A small network was shown many inputs. Here are its activations along a few directions, one row for each input.
Each table varies a few parts of the input and shows all the possible inputs, shuffled.
A made-up example of a description, with smaller parts first: values(3) and (point or ring(11) or (line(4) and ring(8))).
Shared parts are said once, and a part with two or three values counts as separate values.

Other details of the inputs vary at random and push rows far along two fixed directions, the same in every table; ignore that.

Table:
x1: [ 4 -3 17 -6  7  5  2 12 15  9 21 -8]
x2: [ -2  -2  -8  -6  19 -11  -7   8   4  11   7 -11]
x3: [  4   1   8  -8  17  -7  -2  10   3   3  12 -17]
x4: [-28 -10   8  -5  17 -10 -12  33  26   0 -30  31]
x5: [ 0 -5 -8  1  5 -1 -2  7  9 24 14 -5]
x6: [  8   3  15  -9  16  -1   2  12   4  -3  18 -12]
x7: [ 17  17 -18   2 -27   9  15 -37 -27   1   5   2]
x8: [  8  -8  -4   7  13  -5 -14  16   1  -4  17 -14]
x9: [-37 -17  21   8   3  -3 -17  45  22 -34 -51  51]
x10: [  2   1 -12  -2  17 -10  -4  12   2  13  11  -8]
x11: [-39 -11  21   2   6  -3  -8  33  22 -24 -61  52]
x12: [ -3 -10   3  -2   9  -2  -2   9  15  18   9 -12]
x13: [  1   0 -11   0   4   1  -1   8   8  24  21   0]
x14: [ 2  2 -8 -4  5 -7  4  7  8 22 19  2]
x15: [  5  -1  21 -10   8  -2   5  10  14   5  19  -7]
x16: [-26 -10   7   0  12 -10  -7  36  28   5 -23  34]
x17: [ 13   9  -9   3 -17   5  13 -36 -26 -11  -3 -19]
x18: [ -2  -6  -2  -7   8 -11  -2   2  11  21   9  -8]
x19: [ 32  20   0  -1 -35  13  20 -61 -39  -4  12 -27]
x20: [  0  -5  11  -4   6   1  -3   7  11  14  14 -12]
x21: [-29 -11  20  16 -38   9  -1   2   3 -42 -61  55]
x22: [  4   2  -1  -4  24  -4  -7  10  -1   0  12 -19]
x23: [  3   5 -23   0  21  -3  -8  14  -3   6  15  -2]
x24: [  9   3   4  -5  23   2  -3  14   3  -7  17 -14]
x25: [ 16  -2  -2  14 -40  14   5 -36 -18  -4  10 -14]
x26: [-21   5  -5  16 -65  30  13 -57 -34 -45 -76  48]
x27: [  1   5 -14  -5  15  -7  -2  14   2  12  15   0]
x28: [  9  -8  11   2   1  -8  -8  12  12   8  19 -10]
x29: [  0  -7   5  -4   9 -10   3   5  14  17  10 -13]
x30: [ 11   4  21 -10  10   0   4  10  10   4  20  -8]
x31: [-17   8  -2  11 -38  14   9 -23 -20 -33 -61  49]
x32: [  1  -3  -9   0  26  -6  -8  12   2   1   7 -17]
x33: [ 28  16   0   1 -41  12  23 -63 -36  -3  13 -27]
x34: [ 25  16 -32   6 -21  11  10 -59 -45  -9   9 -32]
x35: [  3   1 -20   2  23  -6 -10  13  -1   7  10  -9]
Each input here is: line(5) and (point or line(6)).
Changing only the line(5) part turns x33 into x19. The same change can be made to x18. Which row results? -> x4
List by row number the other rows that have the line(5) part in common with x27. -> x2, x3, x6, x9, x10, x17

Table:
x36: [  5   1 -25   1  -3  -4   0 -13  -5  20  11  -4]
x37: [-30 -14  -1  -8  33 -16 -10  44  37  29 -16  20]
x38: [-39 -13  -3   1  21 -15 -14  47  33   8 -33  44]
x39: [ 27  15 -21   1   0  13   5 -28 -34  -7  28 -32]
x40: [ 35 -10  26 -17  32 -28   4  24  36  57  98 -66]
x41: [-13   6 -23  10 -26  15   3 -19 -20  -8 -25  29]
x42: [  3 -24   8  26 -32   8 -12 -20  -5 -26 -14 -16]
x43: [-28  -5   9  -3  22  -2 -12  36   9 -32 -43  33]
x44: [ -8   4  32   8 -45  26  21 -18   0 -29 -37  37]
x45: [ 16   3  23  -1 -32   9  21 -25  -6  -1  23 -13]
x46: [  3   1  32  -4 -41  12  10 -27  -3 -14 -17  12]
x47: [ 20  15 -16   5 -13  11   3 -28 -34 -23   3 -14]
x48: [-31  -1  -7   7  -9   2   2   0   6  -6 -50  41]
x49: [ 18  11 -15   4   1   5   1 -13 -24 -16  10 -15]
x50: [  0   2  32  -3 -34  20  13 -28   0 -11 -10  12]
x51: [ 22  21 -16   7 -31  18  13 -57 -50 -33  -7 -17]
x52: [  7  12  -7   6  -5   4  -1 -15 -24 -31 -14   2]
x53: [ 12  12  -6  -1   4   5   4 -20 -23 -14   1 -19]
x54: [-27 -12  -6   2  27 -18 -18  48  32  17 -13  33]
x55: [-16 -12 -15  -1  30 -14 -16  47  27  28   9  15]
x56: [ 38  11 -38   0  -5  -7   7 -32 -19  39  57 -44]
x57: [ 33  -1  28 -11  -7  -6   7 -11   2  29  48 -39]
x58: [-30  -3  11  -2  19   2  -6  23   7 -34 -50  31]
x59: [  9  -8   4 -22  66 -23 -11  42  26  31  45 -46]
x60: [-26 -10  -7  -6  28 -16 -15  42  32  28  -4  17]
What is each input in this table made of? -> point or ring(6) or (values(2) and line(9))
A walk changes only the ring(6) part. It starts at x50 and steps to x46. List the rest of the walk in order. -> x57, x40, x45, x44
A walk changes only the line(9) part. It starts at x37 and steps to x48. List the rest of the walk in order. -> x60, x38, x36, x54, x56, x55, x41

Table:
x61: [ 18  32 -15   3 -21  20   4 -34 -48 -27 -20   8]
x62: [-24 -23  27  -8  23  -6 -19  36  30 -12   0   0]
x63: [ 20   8   7   5 -22  15  -1 -25 -29 -31   1  -3]
x64: [-23  -2  49 -30 -18  -5   4  32  48  47   9  65]
x65: [-21   6 -34  26 -32  21   7 -20 -18 -25 -49  48]
x66: [ -7 -27  15   2  26 -28 -28  53  43  26  16   2]
x67: [ 26  -8  32  -9  13 -12  18  10  24  18  52 -45]
x68: [ 10  -8 -26  18 -23   4  11 -18   1  26  15 -12]
x69: [-18 -11  -2   2  41   0 -11  57  26  -3   5  17]
x70: [ 14  11  34 -29 -28   6  36 -17  40  75  70   3]
x71: [-52 -13 -23  -1  27   0 -17  32  18 -14 -52  48]
x72: [-28   4 -43  10 -16   9  -6 -20 -29 -24 -49  30]
x73: [  3 -16  16 -24  47 -38  -4  31  33  50  47 -45]
x74: [-12  -3  22 -19  53 -23  -6  46  26  -8   9 -13]
x75: [ -8  12 -11  13 -30  12  -1 -24 -18 -15 -58  41]
x76: [-18   2 -38  11  -8   2 -15   2 -16 -11 -24  34]
x77: [-12  10 -41  21 -25   8  -9 -15 -22 -24 -45  46]
x78: [-31  -6  -8  -4  38  -6 -19  44  12 -19 -15  20]
x79: [ -3 -13  28  13 -38  26   6 -17  -1 -30  -5   8]
x80: [ 16   5  10   3 -30 -14  13 -30 -16  -8 -10   0]
x81: [  5  17 -20  10 -26  19  -1 -23 -40 -38 -23  25]
x82: [ 12 -16   2  -1  -2  -8  -6 -20   3  25  30 -44]
x83: [ 22   5   2   2  -9   7  -9 -10 -22 -16  28 -18]
x84: [  4  14 -38 -13  23 -17  12 -19 -15  14  16 -23]
x85: [-24  -9  -5 -10  38 -11 -15  33  30  31 -16   3]
x86: [ 21   0   6   7  -3  14   5  -5  -7  -5  45 -31]
x87: [ 14  18 -17 -18  26 -11  13 -10 -19  -7  23 -31]
x88: [ 24  29 -15  -1 -20   0  17 -39 -52 -37 -17   6]
x89: [ -6 -23  29  -4  20 -16 -30  52  31   1  21  -3]
x90: [ 17  15   9 -14  14  12   3 -18 -13  -6  11 -36]
x91: [ 25  -2  33  -4   3  13   9  -3  12  18  34 -40]
x92: [ 18  19 -10  -4  14  16   9  -6 -13   7  15 -17]
x93: [-25 -26  -9  -7  40 -21 -23  41  38  30   1   0]
x94: [  6   5  33   2 -26  -3   8  -9  -7 -34 -23  18]
x95: [  0  18  21   6 -27  23   0 -19 -29 -47 -50  30]
x96: [ 12   9 -19   6   5  11   5   3 -13   0  37 -16]
x97: [ 11   3   4  -3  -4  12   1 -27 -19 -26   6 -24]
x98: [  2  14  19   4 -24   3  11 -13 -23 -52 -40  29]
x99: [-26 -30  13  -5  29 -22 -25  40  37  18   8  -7]
x100: [ -9  -8  22  14 -32  -5  21  -5   6 -16 -39  25]
x101: [-30   4 -19 -10  37   0 -14  23   8   9 -34  19]
x102: [ 33  32 -45   8 -24  29  27 -74 -55  13   1 -20]
x103: [-22 -10  -5 -14  40 -32  -6  39  30  27  -4   0]
x104: [-10 -16   8  17 -38  -3 -14  -7  -5 -22 -31  25]
x105: [-14  -4 -10   1  35 -14 -27  60  13  -5  10  15]
x106: [ -6   4  27  -5 -29   1  16 -29 -18 -42 -43   9]
x107: [ -8  16 -26   6 -12  -3   7 -17 -23 -23 -38  39]
x108: [-25 -30 -11   7  30 -16 -17  58  48  42  19   7]
x109: [-10  -8  30  -7  39 -13   5  56  35  -9  10   6]
x110: [ 44   1   7  -7  -7   3   4 -51 -19  13  62 -80]
x111: [-36 -23  -3  10  11 -17 -26  49  35  -1 -47  52]
x112: [ 17  -1 -15   3  -3 -14  26 -12   5  33  25 -19]
x113: [-25  -8  -4  -9  46  -5 -19  48  19 -10  -4  10]
x114: [-20 -12  20 -12  34 -13 -17  36  33  30  -8  -6]
x115: [-48  -5  53 -32 -20   1  11  23  50  18 -30  78]
x116: [-15 -10  36 -15  37  -4 -15  36  33   6  -3 -11]
x117: [ 13 -13  26  10 -35  25  13 -23  -1 -19  10 -11]
x118: [-47 -13  20   2   9   9 -15  28  11 -58 -59  50]
x119: [  1 -12 -32  -2   0 -11  -8 -14  -1  30  25 -33]
x120: [ 28  11  16  -2  16  13   7   0   0   7  33 -36]
x121: [  6  -3 -33  16 -25  -8 -11 -23 -17   8   2  -3]
x122: [-20   6  -1 -13  50  -2 -16  38  10  -7 -16   6]
x123: [-24  23 -26  16 -36  25  -2 -30 -39 -42 -93  74]
x124: [ 19   2 -17   4   0   5   9 -10   4  49  23 -22]
x125: [ 54  28 -22  -7  19  -7  32 -26 -30  14  65 -63]
x126: [ 19  -4  16   5  -2   1   7  -7   9  39  21 -33]
x127: [ 23   0  19   8 -37  12  -2 -30 -16 -24   7  -8]
x128: [ 35  19 -42  -6   4  -7  30 -39 -28  35  52 -43]
x129: [ 12 -16   3  17 -29   1   4 -15   2  19  29 -29]
x130: [ -3   6  14  10 -39   9  -1 -23 -12 -19 -51  33]
x131: [ 46   0   1   2   6  10  11 -18  -7  16  77 -67]
x132: [ 43  20 -34   1 -25 -19  18 -52 -34  25  29 -31]
x133: [ 25  11  27  -2 -19  12   0 -26 -17  -9   2 -16]
x134: [  5   4 -48   9   0   6   3  -8  -9  30  37 -16]
x135: [-13 -17  13  24 -51  15  11 -24  -2 -21 -41  25]
What is each input in this table made of? -> values(3) and (point or (line(4) and ring(6)))
Changing only the values(3) part turns x87 into x88. The same change can be made to x115. Which row results? -> x64
Changing only the values(3) part turns x107 into x128. The same change can be made to x95. Which row results? -> x120
Change only the line(4) part in x88. List by row number the other rows that result. -> x61, x81, x105

Table:
x136: [-15  -5  11   5  22   4 -19  20  -6 -50 -38   3]
x137: [-12  -9  10   3  -4 -12  -6  13  12  -4 -19  15]
x138: [-16  -9   4   5   8  -3  -2  22  16  -6 -15  17]
x139: [-13  -5  14  -1  -6  -6   6   4   6  -9 -27  17]
x140: [-17  -1  23  -6  -7   4   4   1  10  -5 -27  19]
x141: [-27  -4 -30   6   3   0  -9  -4  -5  -3 -30  17]
x142: [ -9  -5  11   6  -9   1  -6  15   5 -14 -14  25]
x143: [ 30   1  -4 -11  22  -3   3  -2  10  47  71 -57]
x144: [ 43  22  -7   4 -56  16  23 -79 -52 -13  18 -29]
x145: [ 33  21 -13   6 -54  18  32 -85 -51 -14   6 -29]
x146: [-25  -8  32 -11  18 -10  -6  42  31 -10 -22  33]
x147: [-20  -4  20  -7  11   5   3  18  19  -1 -18  19]
x148: [ 10   4  -6  11 -37  21   9 -36 -21  -9  -4  -1]
x149: [ 20  28 -37   3 -19   9  12 -42 -50 -10  -4  -4]
x150: [-29 -19   7   8  11  -7 -15  43  29  -8 -25  33]
x151: [  4 -13  15 -14  37 -18 -16  38  36  46  42 -27]
x152: [ 16  11  -9  12 -41  21  12 -39 -34 -25  -3   2]
x153: [-33 -16  20   7  -6   6 -13  30  23 -15 -49  49]
x154: [ 14 -10 -33 -19  90 -39 -25  60  38  79  86 -58]
x155: [-12 -10   4  12 -15  -4  -5   6   5 -10 -24  22]
x156: [ 13  15   4  -2 -22  16  19 -34 -24 -19   0  -1]
x157: [-9 -4 12 -3 19 -1 -5 31 20 -1  7 11]
x158: [ 54  20 -47 -12  36 -15   4 -22 -20  58  89 -75]
What is each input in this table made of? -> point or line(4) or (values(3) and ring(6))
Change only the values(3) part in x140. List by row number the other rows that result. -> x139, x146
